M = [-64   2  -7  72  53 -57]
M[0]: -64
M[2]: -7
M[3]: 72

arr =
array([[51, 46, 62, 32, 68, 43, 43, 38, 55, 43, 69, 77, 59],
       [51, 48, 40, 43, 49, 50, 49, 43, 45, 47, 51, 50, 52],
       [48, 46, 43, 60, 61, 40, 45, 24, 46, 45, 48, 48, 47],
       [43, 22, 59, 41, 48, 54, 51, 43, 48, 50, 43, 39, 57],
       [45, 49, 37, 52, 48, 44, 62, 41, 27, 45, 50, 43, 52],
       [49, 48, 39, 44, 49, 50, 49, 44, 44, 45, 49, 49, 49],
       [51, 50, 41, 42, 49, 49, 48, 42, 42, 44, 49, 50, 49],
       [50, 45, 40, 42, 48, 49, 47, 43, 43, 45, 48, 51, 49],
       [51, 48, 40, 42, 49, 50, 48, 44, 43, 45, 48, 49, 49],
       [51, 49, 39, 42, 48, 52, 51, 44, 43, 44, 49, 49, 52],
       [50, 48, 41, 42, 51, 51, 51, 44, 41, 43, 48, 51, 50],
       [35, 26, 31, 43, 57, 61, 37, 45, 62, 32, 54, 52, 59]])
arr[0,0] -> 51
arr[6,5] -> 49
arr[11] -> [35, 26, 31, 43, 57, 61, 37, 45, 62, 32, 54, 52, 59]
arr[11,12] -> 59
arr[5,7] -> 44
arr[0,6] -> 43
arr[6] -> [51, 50, 41, 42, 49, 49, 48, 42, 42, 44, 49, 50, 49]
arr[:, 4] -> [68, 49, 61, 48, 48, 49, 49, 48, 49, 48, 51, 57]
arr[9,1] -> 49
arr[4] -> [45, 49, 37, 52, 48, 44, 62, 41, 27, 45, 50, 43, 52]
arr[:, 9] -> [43, 47, 45, 50, 45, 45, 44, 45, 45, 44, 43, 32]
arr[10,0] -> 50
arr[10,11] -> 51
arr[4,4] -> 48
arr[1] -> [51, 48, 40, 43, 49, 50, 49, 43, 45, 47, 51, 50, 52]
arr[10,7] -> 44
arr[:, 0] -> [51, 51, 48, 43, 45, 49, 51, 50, 51, 51, 50, 35]
arr[9,0] -> 51
arr[3] -> [43, 22, 59, 41, 48, 54, 51, 43, 48, 50, 43, 39, 57]
arr[10,2] -> 41
arr[9] -> [51, 49, 39, 42, 48, 52, 51, 44, 43, 44, 49, 49, 52]
arr[2] -> [48, 46, 43, 60, 61, 40, 45, 24, 46, 45, 48, 48, 47]
arr[11,10] -> 54
arr[5,4] -> 49
arr[0,11] -> 77
arr[9,2] -> 39
arr[11,3] -> 43
arr[9,4] -> 48
arr[7,10] -> 48
arr[:, 5] -> [43, 50, 40, 54, 44, 50, 49, 49, 50, 52, 51, 61]
arr[7,2] -> 40
arr[10,6] -> 51

m =
[[  2  12 -36  -3  -2 -19 -65  -6  -2 -10   2 -42]
 [-20  55  28   8  -9  33 -11   5   9 -10   5   4]]
Indices start at 0.
(0, 0)	2
(0, 3)	-3
(1, 11)	4
(1, 6)	-11
(0, 6)	-65
(1, 10)	5
(1, 7)	5

grid = [-78  58  40   5 -26  41  31]
grid[0] -> -78
grid[4] -> -26
grid[3] -> 5

A =
[[-45   6  49  40 -49 -15 -24  37 -46   0]
 [-28   0 -45  31  16 -48  10 -46  67 -42]
 [-35  49  44 -25  -9  17  10 -33 -26   9]
 [ 46 -57 -58 -32  32 -21  57  18  63 -12]
 [  1  33  -6  -5   0 -38 -33  11 -18   9]
 [-29 -41  37  62 -56 -37  56  36   5 -28]
 [-33 -62 -45  66 -68 -18 -33 -64  61 -28]
 [ 27 -52 -11 -38 -60  58  57 -44  58  57]
 [-48  31  40  65 -47 -32  -7  49 -40  42]
 [-43 -32  -8 -41  36  45   3 -46  55  39]
 [-53  44  -8 -22   4  40 -20 -53 -27  54]
 [-29 -35  -6 -55 -12  49  -8 -39  60  44]
 [ 55 -44   7  -4  31 -28 -31  28  -9  32]
 [-39 -45 -12   1  31  41 -31 -48  57  25]
 [  7 -46  40 -58 -25  45   6 -19 -46  43]]
A[0][0]	-45
A[:, -7]	[40, 31, -25, -32, -5, 62, 66, -38, 65, -41, -22, -55, -4, 1, -58]
A[1][-7]	31
A[-13][-1]	9
A[:, 8]	[-46, 67, -26, 63, -18, 5, 61, 58, -40, 55, -27, 60, -9, 57, -46]
A[14]	[7, -46, 40, -58, -25, 45, 6, -19, -46, 43]
A[8]	[-48, 31, 40, 65, -47, -32, -7, 49, -40, 42]
A[-14]	[-28, 0, -45, 31, 16, -48, 10, -46, 67, -42]
A[7][7]	-44
A[-6][-9]	-32
A[-7][6]	-7
A[-9][1]	-62
A[4]	[1, 33, -6, -5, 0, -38, -33, 11, -18, 9]
A[0][9]	0
A[-8][-5]	58
A[-5]	[-53, 44, -8, -22, 4, 40, -20, -53, -27, 54]
A[-5][7]	-53
A[9][-2]	55
A[:, 2]	[49, -45, 44, -58, -6, 37, -45, -11, 40, -8, -8, -6, 7, -12, 40]
A[-12][-5]	-21
A[-9]	[-33, -62, -45, 66, -68, -18, -33, -64, 61, -28]
A[5][2]	37
A[-2][1]	-45
A[-1][-4]	6
A[7][3]	-38
A[-12][-9]	-57
A[10][0]	-53
A[0][7]	37
A[-9][7]	-64
A[3][6]	57
A[-2][2]	-12
A[-13]	[-35, 49, 44, -25, -9, 17, 10, -33, -26, 9]

W =
816,658,481,365,362
261,654,130,278,82
W[0,0] -> 816
W[0,4] -> 362
W[0] -> [816, 658, 481, 365, 362]

data =
[[202 101 196 174  90 161 152]
 [144 233 151 157 135 241 159]
 [108 245 193  72 149 230 149]
 [158  32 131 169 195 146 136]
 [155 234 137 164 135 242 169]
 [165  58 130 172 213 137 144]]
Rows and columns are counted from 0.
(0, 0) => 202
(5, 0) => 165
(1, 5) => 241
(0, 2) => 196
(1, 1) => 233
(1, 6) => 159
(4, 5) => 242
(0, 1) => 101
(3, 0) => 158
(1, 4) => 135
(2, 5) => 230
(4, 1) => 234
(4, 0) => 155

X =
-0.010  -0.007  -0.019  -0.063   0.068   0.180  -0.001   0.056   0.064
 0.169   0.129   0.000  -0.072   0.116   0.160   0.202   0.029   0.176
-0.050  -0.188  -0.100  -0.107  -0.077   0.184  -0.024   0.033  -0.046
X[0,0] => -0.010
X[1,3] => -0.072
X[0,7] => 0.056
X[0,8] => 0.064
X[2,8] => -0.046
X[2] => [-0.050, -0.188, -0.100, -0.107, -0.077, 0.184, -0.024, 0.033, -0.046]
X[:, 2] => [-0.019, 0.000, -0.100]
X[1] => [0.169, 0.129, 0.000, -0.072, 0.116, 0.160, 0.202, 0.029, 0.176]
X[:, 3] => [-0.063, -0.072, -0.107]
X[1,8] => 0.176
X[:, 4] => [0.068, 0.116, -0.077]
X[1,5] => 0.160
X[0,1] => -0.007
X[1,2] => 0.000
X[2,7] => 0.033
X[:, 1] => [-0.007, 0.129, -0.188]
X[2,4] => -0.077
X[2,2] => -0.100
X[0,4] => 0.068
X[:, 6] => [-0.001, 0.202, -0.024]
